A small network was shown many inputs. Here are its activations along a few directions, one row for each input.
In each table, some parts of the input vary, and every possible input appears once, in random order.
Descriptions start from the smaller parts, as in this example, which fits no table here: values(2) and (point or ring(11) or (ring(5) and line(6))).
Shared parts are said once, and a part with two or three values counts as separate values.

Table:
x1: [  3  -9  18   9  15   8  -4  -7  -2 -10  21  -3  -1  -1   1  -9  -3]
x2: [ -7  -7  46  21  15   8 -13   5  -5   6  30   2   4 -17  10 -14  44]
x3: [ -4  22  15  13 -11  -7  -4  12  -2  24  -4  11   6 -22  -4   1  61]
x4: [  3   3 -32 -11  -7  -8  14   6  -7   9 -42   2   1  -5 -20  -4 -40]
x5: [  0 -15   5  -9   8   7  -4 -11   7 -14  21  -6  -3  14  14   5 -18]
x6: [ -4 -24  -4  -8  11  11  -2  -9   4 -18   8 -10  -4  18   4  -2 -44]
x7: [  3  17 -26 -15 -16 -11   5  -1   9   3 -14   3  -4  11   1  19   3]
x8: [  6  22 -12   2 -10 -10   5   1   0   8 -13   6  -1  -5 -12   4  15]
x9: [ -1  -8  29  13   8   6 -10   0  -2  -8  30  -3   2  -2  17  -4  23]
x10: [  1 -29  -1  -5  16  13   7  -3  -8 -10  -7  -8   3   0  -6 -17 -59]
x11: [ -2   7 -36 -15 -12  -8   7   0   6   0 -27  -2  -6  15  -8  11 -24]
x12: [  3  23  -3   5 -16 -10  -2   7   1  10  -4   7   3  -6   3   9  42]
Changing only one part turns x8 into x7. The same change can be made to x1. Which row results? -> x5
What do these inputs look like to the network? -> values(2) and line(6)
Change only the values(2) part in x2. List by row number the other rows that result. -> x3
Change only the values(2) part in x6. List by row number the other rows that result. -> x11

Table:
x13: [ 31  -1 -27   3  -5  -5  11 -17  -3 -41  13 -20  -5  34  14  17 -60]
x14: [ -2  -8  -5 -34 -10   3   8   8  -5  31 -22   7  16 -11  -2   9 -12]
x15: [  9  -6   4  20  15   7   1   8 -11 -13  -8  -8   2  -1 -20 -28 -25]
x16: [  9   2 -26 -11   5  -1   9 -25  -5 -20 -14  -9  -2   7 -15  -1 -56]
x17: [ 24   7  -6 -22  -1  -2  16  -6 -13  21 -12   9  14 -18 -24   0 -18]
x18: [-13 -21 -34 -28  -3   0   2   3   8  -4 -18  -7  -2  17   4   7 -46]
x19: [-11 -30  29  -5  22  11 -14  -6   9   3  40  -4   3   1  29   0  20]
x20: [  7   8 -34  -2   1 -11  13 -16  -3  -3 -34   0  -5   1 -21  -5 -45]
x21: [  7  36   4  10  -6  -7   3  -8  11  -2  19   6  -9   1 -15  10  42]
x22: [-30 -23  22   1   9   5  -6   1  10  19   1  -7 -12   3  -9 -12  -1]
x23: [ 17  -6  46  10  14  16 -18 -16   1 -19  56   3   8 -11  12  -4   9]
x24: [ 20  32  16  20  -7  -8   1   7 -14   1  12   1   6 -18   9 -10  45]
x25: [  3 -18 -28 -11 -14   0   3  -1   4 -32   4 -17  -7  40  36  23 -52]
x26: [-16 -23   4   6   5  12  -6  22  -2  -4 -18 -11   4   6  -2 -17 -17]
x27: [-17  14   4  -1 -14  -3  -4   7  17   9   8   4  -6   9   5  24  47]
x28: [-11 -20   3   1  -5   8   2  17   1   9 -24   6  19  -7   8  -7 -12]
x29: [ -5  11  15   8 -15  -6  -6  19  -6  11   1   0  10 -10  28   5  51]
x30: [ 10  39 -26   7  -6 -18  -3 -11  11  10 -16   9 -17   8 -31   6  23]
x31: [-11 -13   4  30  19  16   2  -1 -17  -6  -9  -5  -8 -10 -37 -30 -19]
x32: [ -2 -24 -29 -24  -8  -2   7   2   1 -23 -11  -9  -5  25  22  11 -41]
x33: [ 14  -2   4  14   4   4  10   3  -7   0 -14  10  16 -14 -11 -17 -20]
x34: [-21  18 -12  -9 -14  -8  -8  -2  21   8  -5   6  -8  19  -8  21  45]
x35: [ -6 -28  44  -2   5  17 -26  -5   9  -9  44  -1   8  -5  28   9  17]
x36: [ -2  -2  -7 -39 -10   3  19   6   8  25 -23  12   6 -21  11  16 -11]
x37: [-13  20 -26  -4 -13 -11 -10   4  18  21 -26   6 -15  16  -9  17  29]
x38: [  3  39 -12   2  -7 -13  -1 -17  14  -3   6   9 -10  11 -29   9  39]
x39: [ 27  19  20  31 -16 -19  -2  20 -34  -2   0   6  14 -35  16 -15  44]
x40: [ -7  -4  21  15  18   2   1 -12   3  10  13  -2 -14  -5 -27 -24  -9]
x41: [  0  -2  17  18 -23 -17 -10  32 -26   9  -9   7  18 -26  35   0  50]
x42: [-18  -6 -35 -21  -6 -11  -1  16   8  11 -33   2  -6   6  -3   7 -43]
x43: [ -4   1  31   7  33  10  -3 -14  -1 -12  33   4 -12   6  -3 -11   2]
x44: [ 24  15  -8 -28  -1  -2  26  -8   0  16 -12  15   5 -28 -11   6 -18]
x45: [ 25  -6 -28 -11   2  -6  15 -13  -6 -32  -3 -11  -5  18   1   4 -49]
x46: [-27 -18  30  -5  23  13 -10  -1   7  -2  22   1 -11  12  13   4  10]
x47: [-34 -31   3  14  11  20  -6  14  -9   4 -19 -10  -6  -1 -19 -21 -11]
x48: [ 15  32  -4  21 -14  -4  -1  -2  -5   1   8   3   6 -11  -4  -1  37]
x49: [-11  11  -4  10 -22  -1  -8  11   3  12  -3   0   8  -3  16  12  43]
x50: [ 14  -9  30   7  33   9  -6 -17   2  -7  52  -3   2  -6  12 -13  13]
Changing only one part turns x15 into x26. The same change can be made to x45. Which row results? -> x32
What do these inputs look like to the network? -> values(2) and (line(4) or line(6) or line(9))

Table:
x51: [  3  10 -11   3  -1  -6   7   5 -11  12 -25   4   3 -15 -22  -9  -6]
x52: [ -3  -7   3  -9   5   4  -9 -14  14 -16  27  -5  -6  21  15  14  -4]
x53: [-1 -9 22  1  8  7 -6 -2  0 -2 23 -1  4 -5 13 -2  9]
x54: [  0  18 -13  -7  -9 -12   1  -2   8   5  -3   3  -7   6   4  14  18]
x55: [ -4 -21  13   0   7   8  -1   7  -7   2  -1  -2   8 -10   8 -10 -16]
x56: [  1 -15   8   7  17   7   3  -2 -13  -3  -4  -4   2 -11 -13 -20 -26]
x57: [  1 -20   1  -6  11   9   7  -1  -8  -3  -7  -3   4  -7  -5 -13 -37]
x58: [ -9  10  12  11  -8  -3  -5  12  -3  15  -5   5   4 -13   0  -1  43]
x59: [  2  15   3  -3 -10  -7   0   4   2  13   0   7   3  -9   4   9  31]
x60: [  9  -6   5   8  18   7   8  -9  -9  -9   1  -3  -1  -6 -21 -20 -33]
x61: [ 11  18 -14   5  -1  -6  12  -2  -6   5 -20   5  -1 -10 -29  -8 -13]
x62: [  2   6 -32 -13  -8  -6  12   2   0   5 -31  -1  -2   7 -13   3 -29]
x63: [ 12  27   5  12  -3 -10   1  -4   2   5   7   7  -4  -7 -11   2  33]
x64: [  2  19   9  10  -6  -9  -4   4  -3  12   3   6   1 -12  -3   1  41]
x65: [ -4   4 -22  -9 -12  -9   4  10   0   9 -26   2   0   3   0   5  -8]
x66: [-13 -18  11  -4   6   8  -6   2   5  -6  13  -4  -3  10  17   3  -1]
x67: [ -1 -19 -13 -10   9   6   8  -4  -2  -9 -10  -7  -5  11  -4  -6 -49]
x68: [ -2   2  -6  -4 -12  -6   4  14  -5  16 -23   6   9 -14  -1   1   5]
x69: [-10   7 -10  -7 -11  -6   0   7   6   9 -10   3  -2   6   8  12  20]
x70: [ -3   8   1   9  -8  -8   1  13  -9  16 -19   5   6 -19  -9  -6  16]
x71: [-3 -7  8 -5  9  3 -5 -7  6 -9 21 -4 -7 11 13  5 -3]
x72: [  3   4 -18  -9  -6  -3  10   6  -6  12 -29   5   6 -10 -14  -2 -16]
x73: [ 1 18  8 11 -5 -5  0  4  0  9 -1  6  0 -9 -8  0 36]
x74: [-10 -19  25   3   5  13  -6   6   0   2  15  -1   7  -5  17  -3  12]
x75: [ 22   8  -1   2   3   0  -1 -19   3 -32  34  -7  -4  21  14  10  -6]
x76: [ -5 -18  -6 -10   2   6  -4  -4   6 -12   3  -6  -3  16   9   5 -31]
x77: [  1  17 -19 -11 -13 -10  -3  -9  15  -2   4   2  -7  16   7  22  16]
x78: [  6  17  -3  10  -5  -8   5   5  -6   9 -15   6   1 -15 -17  -6   8]
x79: [ -3   5 -27 -13 -16  -7   0   3   7   2 -18   0  -1  12   1  14 -10]
x80: [-10   8 -15 -12 -15  -4  -5  -1  13   2  -3   1  -3  16  10  20  18]
x81: [ -8   5   6  -2 -12  -1  -1  12   1  16  -8   6   6  -9   7   7  33]
x82: [  1  -6  27  14  13   6 -10  -2  -5  -2  26  -1   3  -8   6 -11  20]
x83: [ -6 -20  -1  -6   6   4   0   4  -1  -6  -5  -5  -2   7   8  -4 -29]
x84: [-10 -15  30  15  10  12 -10   6  -5   1  19  -2   6  -9   9 -12  22]
x85: [-12 -16   7  -9   2  10 -11  -5  12 -12  20  -5  -3  20  19  11  -3]
x86: [  0  -6  26  15  14   9  -6  -2  -1  -5  22  -1   1  -5   0 -12  15]
x87: [ -4 -17  20  14  11   7  -4   6 -12   1   4  -2   6 -14   0 -18  -5]
x88: [  2   6 -38 -17 -12  -5   9  -5   8  -1 -24  -3  -4  16 -12  11 -31]
x89: [ -1 -18 -18 -14   5   7   5 -12   5 -15  -3  -9  -6  19  -3   3 -52]
x90: [ 25  31 -21   0 -15 -13   5 -15   5 -19  12  -1  -6  15   6  18  13]
x91: [ 10   2  23  15  16   4  -4 -10  -1  -8  29   0  -2  -3  -3 -10  13]
x92: [  6  -7  16  14  14   6   0  -2  -8  -5   7  -1   2 -10  -8 -18 -12]
What do these inputs look like to the network? -> values(2) and (point or (line(4) and line(5)))
Changing only the values(2) part turns x83 into x65. The same change can be made to x60. Which row results? -> x61
Changing only the values(2) part turns x73 into x86. The same change can be made to x77. Which row results? -> x52
Change only the line(4) part in x55. List by row number the other rows that result. -> x53, x57, x74
Start at x89 and move only the line(4) part, one step at a time. The first step leads to x76. Which rows follow, in order? -> x85, x52
Change only the line(5) part in x73. List by row number the other rows that result. -> x58, x69, x80, x81

Table:
x93: [-13   4 -16  -7  -2 -12   0  13  -1  24 -37  10  -1 -15 -20  -4  -5]
x94: [ 15   1 -26  -3  -3  -4   3 -22   8 -17   5  -8  -9  20  -7   4 -41]
x95: [ 14  23   3   3 -26 -21   0  10 -14   7   5  13  15 -20  15  16  43]
x96: [-18 -27  20   3  19   5  -6   6  -7   9  -5  -1   2 -11  -5 -19 -27]
x97: [ 17  17  21  22   7   6   5   0 -10   8  -2   7  11 -27 -26 -20  16]
x98: [ 31  26  19  13   1  -7  -1  -9 -13  -4  28   1   1 -11   3   0  31]
x99: [ -2 -28   3  -5   4   8   0   3  -7 -20  -2  -9  -1   7  11  -6 -41]
x100: [ 10   3 -17 -17   3  -1  10 -25  15 -16  13   0  -9  20  -4  13 -29]
x101: [  0 -27   3 -22   9  13   1  -5  11 -16  15  -3   0  17  18  14 -34]
x102: [-31  16   1  -1 -17  -2  -2  11  20  25  -6   4 -13   5  -4  15  45]
x103: [ -1   8 -32 -31 -17  -3   7  -5  13   0 -16   2   5  15  11  29 -16]
x104: [-16   8  13   8   8   6 -15 -15  12   2  18   3 -16  10 -21   6  36]
x105: [ 10   3 -18  -1   2  -5  10 -15  -4 -21  -7  -8  -9  10 -13  -5 -34]
x106: [-14  18  -1  -5 -21 -12  -5   1  11   7  -3   2   2   9  10  21  45]
x107: [ -8 -29  10   7  12  12   4   8 -13  -1  -6  -7   7  -2  -2 -15 -32]
x108: [ -4 -10  24  16   9   4 -11   4  -2  -9  29   2   5  -7  31  -4  26]
x109: [  4 -29  -6  -8   2  10  -5  -1   4 -18   8 -10   0  16  16   5 -46]
x110: [ -6 -24  10  -8  15  11   3   2  -5  -1   1  -4  -2   4   9 -10 -32]
x111: [  8   3 -12  -5  14   0  11 -13  -1  -2  -3  -3 -12   4 -16  -8 -24]
x112: [ 16  24  14  15   8  -1  -6  -5   2 -11  18  -4  -9  -1   3   0  34]
x113: [  1   6 -34 -14 -20  -8   7   7  -5  -6 -33  -1   2   8   0   7 -21]
x114: [ -2   7 -27 -18  -8  -5   8   6  -2  13 -30   6  -2   2  -2   3 -10]
x115: [-31 -15  27   5  11  19 -14   5  15  10  25  -4  -8   9  10  -7  28]
x116: [ -8 -18  22   3  13   8 -16   5  11  -2  31  -3   1  13  23  -4  27]
x117: [ 12  -7  27   8   2  -1  -8   8 -13  -8  38   1  15 -20  29  -3  25]
x118: [  2 -19  34  17   6  15  -2  12 -15  10   6   4  17 -31   2 -26  10]
x119: [ -3   3 -28  -4 -10  -4  10  15  -9  13 -36   3   6  -4 -16  -2  -9]
x120: [  3  18   0   5 -15 -13  -2  10   3   8  -7   2  -2  -8  15  16  46]
x121: [  7  12   6  10 -16  -7   8  16 -10  25 -28  15  16 -33 -12  -7  31]
x122: [  5   5 -42 -17 -24  -7  -2  -1   5  -1 -22  -4   6  17   7  18 -28]
x123: [  7   2 -12  11  13   2  13  -6  -9  -2 -11  -6  -2  -1 -29 -13 -24]
x124: [ -1  21  14   8   2  -1  -8 -17  10 -12  23  -1  -7  16  -3   4  31]
x125: [ -4   4  -1   7  20  -4   2  -6  -1   9 -10   0  -8 -11 -33 -15 -20]
Changing only one part turns x119 into x123. The same change can be made to x120. Which row results? -> x112
What do these inputs look like to the network? -> values(3) and (point or line(4) or line(6))
List by row number the other rows that have the values(3) part in common with x99. -> x96, x101, x107, x108, x109, x110, x115, x116, x117, x118
Change only the line(4) part in x102. List by row number the other rows that result. -> x95, x106, x120

Table:
x126: [ 18  24  23  15   7   4  -4 -15  -3  16  24   8   3 -19  -4  -2  44]
x127: [  8  -2   5   1  22   7  -1 -11  -5 -25  10   1  -5   9  -5 -13 -20]
x128: [-24 -23   0 -12   6  14  -9   5   8  -6   9  -9   2  22  15  15  -5]
x129: [  4   0  25  12 -22  -6 -20  23   2   1  15  -1  13  -9  55  13  59]
x130: [ 10  21 -28 -14  -3  -8  10 -13  13 -15  -9   3  -9  11  -9  13 -40]
x131: [  0  21  13  27  10  -1  10 -10   2   8  11  10 -11 -10 -28 -14  35]
x132: [ 33  31 -42   0 -16 -17  26   7 -15   3 -38   3   8 -10 -14  -3 -15]
x133: [ -7   1 -29 -16 -18 -18  -2  11  -6  18 -42   5   2   0 -10  12 -18]
x134: [-29 -22 -13 -18   2   4 -10  -8  25   1   2  -7 -14  39  11  11 -11]
x135: [ 23   9 -21 -18 -10   4  10 -22  11 -20   7  -4  -9  20  -4  20 -25]
x136: [  7  12 -39 -12 -25 -11  24  26 -13  21 -55   7  10 -10  -3   0  -7]
x137: [ -3 -47  21   4   8  22   4  14 -18  -1 -13  -5  26 -20   2 -26 -50]
x138: [  3  -4  -4   1  14  10  -6 -12   7 -23  28  -9  -2  24   3   9 -13]
x139: [-18   2 -24 -25 -12  -5   9   4  14   4 -28   4  -4  10   4  19 -32]
x140: [ 16  22  20  11 -11  -4  -7 -10 -16  -5  36  -2  14 -15  14  -1  49]
x141: [ -8  19   5  31   7  -9 -13  -1   8   1   5   6 -20  -9 -47 -16  27]
x142: [ 29  17  22  24 -13 -17 -14   4   0 -14  35   0   7  -8  40  10  51]
x143: [ -5 -13 -18 -32 -18   5   9  -5  11  -3 -11  -3  -3  18   8  27 -17]
x144: [-27   3  14  14   5   9   7   6   4  28  -9   9  -3 -14 -14  -9  43]
x145: [ -1  -2 -17  -5   9   0  -6 -24  25 -16  22  -7 -19  39  -2   7 -20]
x146: [ 24 -28  17  17  16  18   6  -4 -19 -18   4  -4  19 -18  -9 -28 -58]
x147: [-18 -21   9 -12  13  10  -5   6  -3  -7  -7   1   0   7   6  -8 -12]
x148: [ 20  21 -32  -5  -9 -22   0  -8  -7  -1 -23   2  -1   0 -22   6 -27]
x149: [-15 -35  16  -6  19   3   4   9 -13   3   0 -11  -7  -6  13 -14 -36]
x150: [ -6   4  34  -5   6   1  -3  13   6  31   9  13   9 -21   4   1  48]
x151: [-10   7  24  -3 -19   6 -12   7 -15  12  16  -1  19 -17  29   2  58]
x152: [-37   1   7  19   1   1 -16  15  10  21 -16   5 -13 -11 -34 -11  36]
x153: [ 13 -17  11   7  28   1   7  -8 -14 -14  16 -10 -14  -4   2 -18 -43]
Changing only one part turns x147 into x127. The same change can be made to x133. Which row results? -> x148
What do these inputs look like to the network? -> values(2) and (line(5) or line(9))
Change only the values(2) part in x143. List by row number the other rows that result. -> x135
